[[+1.53 +0.48 +3.65 +0.55 -0.41]
 [+4.07 -0.51 +7.38 -0.38 -0.11]] ==> +3.65

[[+0.36 -0.18 -0.11 -0.03 -0.13 +0.12]
 [+0.97 -3.39 -6.72 +0.38 -0.65 -4.83]
 [-0.12 +0.28 +0.35 +0.38 -0.08 +0.27]] ==> -6.72

[[+3.23 +0.05 +2.94 +0.18 -6.70]
 [-1.41 -0.07 -1.37 -0.10 -6.52]] ==> +2.94

[[+5.68 +2.20 +5.43 +0.41 -5.49 -1.24 -2.73]
 [-3.73 +6.36 -7.33 -0.23 -4.65 -8.52 +2.76]] ==> +5.43

[[+0.30 -1.41 -0.36 -3.46 -0.96 +4.98 +6.93]
 [+2.94 -3.15 -4.73 +0.01 +0.99 +6.02 -7.24]] ==> -0.36

[[-0.82 +2.73 -6.22 +2.36 -6.38 -1.38]
 [-7.12 -3.87 -5.18 +1.03 +0.93 -2.19]] ==> -6.22

[[+6.68 +8.78 +4.83 +6.93]
 [-2.99 -6.39 +4.88 +5.90]] ==> +4.83

[[-4.85 +2.74 +4.58 -6.22]
 [+3.85 -4.60 -0.14 -6.72]] ==> +4.58

[[-3.26 -4.99 +4.04 +1.08 -1.23 -3.33]
 [+0.06 -3.37 -2.06 -1.90 -6.59 +1.26]] ==> +4.04

[[+0.23 -0.92 -0.62 +2.15]
 [+0.77 +7.30 -0.31 +1.32]] ==> -0.62
---
((-3.05, +3.73, +4.09, -3.82, -1.99, -5.48), (-2.10, -1.70, +5.11, -3.92, +1.03, -7.98)) | -3.82
((+7.03, -6.24, +0.30, -0.90, +2.37, +4.60, -1.80), (-4.52, +0.84, -5.58, -0.72, -0.05, -3.95, +1.23), (-8.13, +4.92, -4.69, +0.99, -1.20, -5.45, +3.06)) | -0.05
((-5.60, +5.25, +0.49, +2.08, +7.49, -2.04, +2.05), (-2.12, -5.09, -0.86, +0.87, -1.76, +0.47, -0.82), (+0.16, -3.37, +1.88, +0.33, -0.54, +1.99, -0.44)) | -1.76
((+0.81, -0.94, +0.20, -1.49, -0.07), (+1.10, +2.18, +0.22, -7.14, +1.16)) | +0.20
((-4.12, +6.49, +8.04, -1.62, +4.89, -3.82), (-1.02, +2.53, +0.42, -0.05, +1.15, -0.17)) | -1.62
((-6.13, +5.48, -3.15, +1.00, +0.01, -6.54, +4.73), (-2.42, +5.70, -1.04, +8.16, -4.79, +1.59, +1.27)) | +0.01
((-1.21, +2.63, -0.81, +0.57, -0.78, -1.92), (-1.81, +6.51, -1.19, +2.07, -2.97, -4.40)) | +0.57
((-2.34, -7.15, +0.03, +2.61, +5.29, -1.52, -6.03), (+7.74, -4.64, +1.14, +2.65, +0.05, -4.51, -0.27), (-3.97, +3.04, -5.59, +4.42, -2.53, -1.81, -3.60)) | +0.05
((+2.77, -5.65, +2.22, +4.43, +2.19), (-4.59, +6.96, +1.36, -7.97, -3.59)) | +2.22
---
| +0.87 | +0.65 | +0.56 | +1.17 | +0.81 |
| -4.50 | -0.63 | -0.94 | -0.49 | -0.80 |
| -4.36 | -4.00 | -4.06 | -6.44 | -3.77 |
value -6.44

| -0.59 | +3.56 | +8.15 | -0.24 | +4.55 | +0.81 | +0.36 |
| -5.89 | +1.50 | +7.28 | +0.47 | +1.55 | -0.05 | +4.30 |
| +0.76 | +6.63 | +2.24 | -3.36 | +6.59 | +2.23 | +7.28 |
value +2.23

| +7.41 | +4.14 | -5.98 | +2.91 |
| +6.82 | +3.70 | -5.28 | +3.70 |
| +7.16 | +3.93 | -5.69 | +3.36 |
value -5.69

| +2.68 | +5.12 | -3.92 | -8.19 | +2.98 | -0.28 |
| +3.03 | +4.39 | -5.11 | -8.06 | +4.96 | +3.11 |
| +1.66 | +2.27 | -5.19 | -7.41 | -1.63 | +0.31 |
value -1.63

| +0.55 | +2.90 | +2.33 | +1.74 | +1.64 | +1.30 | +1.38 |
| +7.30 | +1.72 | +0.91 | +1.28 | +3.03 | +0.43 | +1.17 |
| +1.54 | +2.48 | +1.78 | +1.78 | +4.11 | +4.73 | +1.50 |
value +4.73

| -5.58 | +2.79 | -5.91 | +0.47 | -6.18 | -5.01 |
| -2.46 | +4.35 | -4.92 | -1.11 | -7.50 | -0.07 |
| -8.51 | +2.57 | -0.97 | -1.81 | -5.96 | -1.61 |
value -5.96

| +1.83 | -2.98 | -2.42 | -2.66 | -2.40 |
| +3.34 | -1.49 | -1.37 | -0.84 | -0.18 |
| +3.70 | -7.40 | -6.27 | -7.69 | -5.25 |
value -7.69
---
+2.55,+1.07,+1.31,-4.19,-2.05,-6.31 -> +2.55
-3.43,+6.30,+3.91,+7.64,-6.98 -> -3.43
+0.14,+6.36,+0.59,-0.46 -> +0.14
+1.77,+0.96,-2.28,-7.82 -> +1.77
+4.24,-7.02,+1.81,-3.49,-1.64,-0.31 -> +4.24
-3.46,+6.80,-4.14,+0.91 -> -3.46
+7.86,+3.93,-1.40,-5.09,+0.19 -> +7.86
-2.01,-7.87,+1.11,+8.24,+7.80 -> -2.01
+5.38,+3.47,-6.57,+4.84,+5.78 -> +5.38
-1.12,-3.71,-7.63,-6.37,+2.25,+6.75,+8.41 -> -1.12
---
| +3.80 | -0.19 | +2.49 | +0.02 |
| +7.59 | -0.35 | +3.08 | -0.01 |
| +1.26 | -0.11 | +4.07 | +0.10 |
-> -0.19

| -0.19 | +4.41 | -2.05 | -0.30 | -0.25 | +4.15 | +0.01 |
| -4.92 | +4.53 | -2.27 | -1.63 | -3.31 | +4.69 | +0.96 |
| -5.56 | -0.67 | -2.82 | +3.67 | -2.96 | +0.44 | -8.22 |
-> -0.25

| +1.84 | +3.35 | +2.87 | +7.01 | +3.86 | +0.94 |
| -2.73 | +3.20 | -2.26 | -5.23 | +4.71 | -1.48 |
| +0.85 | -0.59 | -1.59 | +2.89 | -6.91 | +4.81 |
-> +7.01

| +0.29 | +2.23 | -2.86 | +0.75 | -1.34 |
| -2.71 | +2.94 | +2.92 | -0.76 | +4.16 |
| +1.07 | +6.87 | +0.21 | -0.11 | -1.24 |
-> -2.86

| +2.55 | +5.82 | -0.75 | +5.76 | +0.11 |
| +1.65 | +6.10 | -1.43 | +6.51 | -0.46 |
| -0.17 | +8.09 | -1.32 | -1.42 | +3.41 |
-> -0.75

| -1.95 | +2.92 | -2.06 | -0.82 | -2.73 |
| +2.41 | +0.15 | +3.39 | -0.57 | -6.12 |
| -3.26 | +3.69 | +8.76 | -4.59 | +0.99 |
-> -2.06

| -2.99 | -3.59 | -0.61 | -1.32 | +6.82 | -0.40 |
| -0.20 | +0.79 | +0.59 | -3.68 | -2.62 | -1.30 |
| -1.55 | -6.03 | -4.80 | -5.03 | +2.21 | -5.17 |
-> -1.32

| -2.07 | -4.00 | +0.64 | -1.41 | -3.97 |
| -1.99 | -2.34 | -1.18 | -2.64 | -2.11 |
| +6.61 | +1.03 | -1.79 | +0.55 | +2.74 |
-> +0.64

| +6.95 | -2.52 | -0.18 | +3.90 | +6.07 |
| +7.62 | -2.79 | -6.16 | -2.72 | -2.17 |
| +3.85 | +7.63 | -0.87 | +4.49 | -7.36 |
-> -0.18
---
[ 39 142  90 203] -> 142

[[34 23 49 27 37 19]
 [94 66 23 44 48 82]] -> 66

[[4042 3076 8337 4590 3725]
 [3789 3659 4859 3901 5188]
 [4287 3432 5847 4054 4081]] -> 3432

[[5 3 5 6 4]
 [2 6 1 7 4]] -> 6

[ 58  10 208  89  63 121] -> 10

[4399 9986 4008 2500 4114 9014 5128] -> 9986
---
[9370, 4918, 6153, 2841] Answer: 9370

[548, 177, 851, 238, 672] Answer: 177

[277, 187, -761, -580, 665, 733] Answer: -761

[6212, 7391, 8576, 4371, 8713, 2924] Answer: 8576

[217, 89, 139, 75, 98, 30] Answer: 139

[2640, 5210, 4797, 4628, 9488, 8234, 8048] Answer: 4628

[[-165, -432, -777, 630, -463, -385, 68],
 [100, 187, 139, 189, -63, 83, 8],
 [278, 85, 746, -299, 558, 417, -187]] Answer: -299

[[690, 658, 911, 963, 763, 498],
 [503, 67, 786, 729, 684, 170]] Answer: 786

[[93, 50, 208, 180, 193],
 [210, 163, 149, 164, 147],
 [222, 24, 166, 80, 238]] Answer: 24

[[86, 62, 85, 15],
 [66, 52, 66, 35]] Answer: 66
